These are the activations of a small neural network, seen along a few directions. Each row is one input.
Each table varies a few parts of the input and shows all the possible inputs, shuffled.
Descriptions start from the smaller parts, as in this example, which fits no table here: one of 8 places around a ring, together with either a single point or one of 11 places along a line or (one of 3 separate values, together with one of 4 places along a line).
Shared parts are said once, and a part with two or three values counts as separate values.
In the rows, 128 means zero.

Other details of the inputs vary at random and push rows far along two fixed directions, the same in every table; ignore that.

Rows:
row 1: [103  82 132 103 104 137 139 110  90 102 178]
row 2: [125 140 113 146 122 128  96 127 221 161  56]
row 3: [123 114  98 138 105 128 186 125 135 129 176]
row 4: [148 157 198 133 114  90 103 143 168 131  66]
row 5: [164 186 223 129 116 108 116 159  95 107 125]
row 6: [128 131 105 148 168  82 121 148 252 182  44]
row 7: [108 113  48 126 129 131 139 103 157 129 176]
row 8: [101 125 129 140 140 147 167 139  89 125 192]
row 9: [153 158 194 117 102 128  70 168 107 104  74]
row 10: [ 78 115  73 126 129 151 151 104 180 136  76]
row 11: [153 172 200 138 117 131  62 141 117 109  89]
row 12: [ 87  98  72 133 119 123 171 108 132 148 123]
row 13: [190 172 241 136  87  96  87 155  80  92 147]
row 14: [140 117 141 137  86 125 149 127  16  94 223]
row 15: [138 150 230  98 116 119  84 138  69  90 115]
row 16: [168  64 130 103 155 198 156  67  47 104 180]
row 17: [172 164 227 143 150  94  77 171  83  96 120]
row 18: [158 153 207 124  98 127  72 160 130  93  85]
row 19: [185  53 136 105 142 188 146  80  70 108 183]
row 20: [134 106 116 128 130 133 142 141  68  67 223]
row 21: [113 123  50 122 130 128 131 117 124 135 162]
row 22: [108 111  57 123 149 126 161 138 118 119 157]
row 23: [ 98  87 119  97 110 137 137 119  66 116 164]
row 24: [101 132  98 135 129 150 119 100 114 126 159]
row 25: [105 123  69 125 133 141 138  98  94 104 197]
row 26: [ 73 125  73 136 142 114 179  90 206 170  61]
row 27: [110 114 113 136 132 142 159 158  88 140 189]
row 28: [154 185 180 130 125 111  50 156 145 149  73]
row 29: [ 95 101  54 143 119 155 133 113 145 149 124]
row 30: [ 93 120  82 142 119 125 186  89 125 136 155]
row 31: [222 113 205  94 151 161  90 121  83 127  93]
row 32: [118 153 107 139 132 119  95 122 226 171  68]
row 33: [110 109  67 131 110 133 196 126 106 141 178]
row 34: [146 173 193 136 144 102 104 182 207 169  69]
row 35: [ 93  99  32 143 171 101 161 131 221 196  74]
row 36: [110 170  96 124 181 100 137 136 234 155  36]
Description of these inputs: one of 3 separate values, together with either a single point or one of 11 places around a ring.
Q: The inputs of row 10 and row 18 match in every part but the choice among 3 separate values. If row 17 is changed in the same way as row 10 into row 18, which row does it become?
A: row 6
Q: Which other rows agree with row 31 in the choice among 3 separate values? List them by row number.
A: row 9, row 12, row 14, row 21, row 22, row 23, row 27, row 28, row 29, row 33, row 35
Q: Change only the choice among 3 separate values in row 19. List by row number the other rows that result.
A: row 16, row 31
Q: Change only the choice among 3 separate values in row 27. List by row number the other rows that result.
A: row 8, row 34

Rows:
row 37: [115 112  96 130 152 144 140 116 163 155  97]
row 38: [132 137 161 131 110 119 106 133 116 105 125]
row 39: [160 147 169 120 116 129  78 141 121 123 107]
row 40: [108 133 114 139 119 132 131 117 161 144 102]
row 41: [128 120 122 144 118 120 141 144 103 108 176]
row 42: [131 138 164 128 103 131 103 136 118 115 127]
row 43: [161 156 192 124 143 130  88 147 122 123  91]
row 44: [112 144 122 127 125 123 130 118 167 134 102]
row 45: [125 136  99 130 136 136 120 113 166 150  95]
row 46: [108 123 118 129 121 117 139 130  90 110 161]
row 47: [124 148 118 141 136 117 141 143 153 137 133]
row 48: [111 120 117 125 112 126 139 140  92 114 159]
row 49: [110 142 121 137 123 130 128 118 164 140  99]
row 50: [116 107  98 123 147 138 137 122 164 142  99]
row 51: [115 125 126 129 119 116 132 137  87 108 155]
row 52: [126 121 122 143 122 115 140 142 102 109 177]
row 53: [122 145 116 146 134 116 139 141 153 143 131]
row 54: [142 108 131 126 128 148 150 110  93 123 156]
row 55: [127  99 125 121 132 153 129 125  98 118 154]
row 56: [122 124  93 125 138 124 122 110 166 144 100]
row 57: [117 113 103 122 156 131 135 116 166 144  95]
row 58: [129 113 124 118 143 147 137 120  99 111 156]
row 59: [117 111 104 125 148 141 133 118 167 160  95]
row 60: [133 109 109 126 117 142 120 118 101 109 154]
row 61: [128 116  99 117 145 134 164 103 164 153 108]
row 62: [136 112 117 121 113 142 115 123 101 112 153]
row 63: [111 116 125 133 113 130 132 115 106 104 157]
row 64: [117 107 100 119 145 140 137 124 164 146 100]
row 65: [157 143 160 123 124 119  85 135 119 115 110]
row 66: [104 149 106 124 136 111 142 131 158 145 103]
row 67: [110 133 124 126 125 116 136 132  95 113 157]
row 68: [110 128 116 135 118 128 139 133  90 123 157]
row 69: [129 109 101 128 140 140 158 105 160 162 101]
row 70: [140 107 131 118 134 137 149 109 100 120 157]
row 71: [130 102 102 118 134 136 157 112 162 153 104]
row 72: [148 102 137 122 124 140 144 119  99 116 147]
row 73: [111 126 115 133 114 126 129 122 160 129 105]
row 74: [127 138  98 121 139 129 124 113 169 145  99]
row 75: [114 125 128 126 111 128 130 141  88 117 159]
row 76: [124 120 122 143 118 125 141 141 100 124 187]
row 77: [123 133 100 122 141 123 119 112 168 146 100]
row 78: [183 153 215 114 125 119  90 149 128 132  80]
row 79: [184 157 218 116 134 108  91 144 124 122  83]
row 80: [ 99 144  98 129 136 119 146 130 156 147 105]
row 81: [114 127 130 129 113 126 131 137  87 123 161]
row 82: [128 112 124 123 143 152 136 121  98 113 153]
row 83: [157 158 163 123 129 129  90 134 121 119 108]
row 84: [110 126 115 128 113 128 129 125 165 135 103]
row 85: [121 117 115 143 123 118 146 135  95 107 190]
row 86: [124 145 124 138 137 105 135 142 156 137 130]
row 87: [124 142 118 147 131 114 137 144 151 145 131]
row 88: [127 146 155 131 116 131 116 128 118 110 129]
row 89: [186 168 220 117 135 117  93 147 125 126  80]
row 90: [103 132  99 129 126 114 141 135 154 141 104]
row 91: [104 147 109 133 134 117 137 133 153 150 101]
row 92: [124 127  93 132 133 136 123 112 162 153  99]
row 93: [128  99 122 123 139 142 131 122  96 109 153]
row 94: [187 158 226 118 127 115  85 147 125 137  79]
row 95: [115 118 135 134 104 140 125 120 105 117 157]
row 96: [157 151 191 115 148 119  88 145 123 117  98]
row 97: [130 139 129 137 126 120 141 141 107 112 177]
row 98: [143  98 129 121 129 137 148 112  98 118 151]
row 99: [110 121 125 129 115 131 133 114 106 106 162]
row 100: [126 119 118 139 116 122 143 147 107 114 177]
row 101: [131 112 113 127 117 146 118 114 100 125 159]
row 102: [124 135 120 139 125 114 133 148 152 143 133]
Q: What is each input in this table made of?
A: one of 6 places along a line, together with one of 11 places around a ring
Q: The inputs of row 53 and row 43 match in every part but the place on the line of 6. If row 47 is changed in the same way as row 53 into row 43, which row does it become?
A: row 82
Q: Start at row 87 and move only the place on the line of 6, one step at a time. The first step leads to row 68. Which rows follow, in order?
A: row 40, row 92, row 37, row 69
Q: Start at row 39 and move only the place on the ring of 11, one step at a time. The first step leads to row 101. Which rows follow, in order?
A: row 92, row 45, row 83, row 74, row 77, row 56, row 65, row 60, row 62
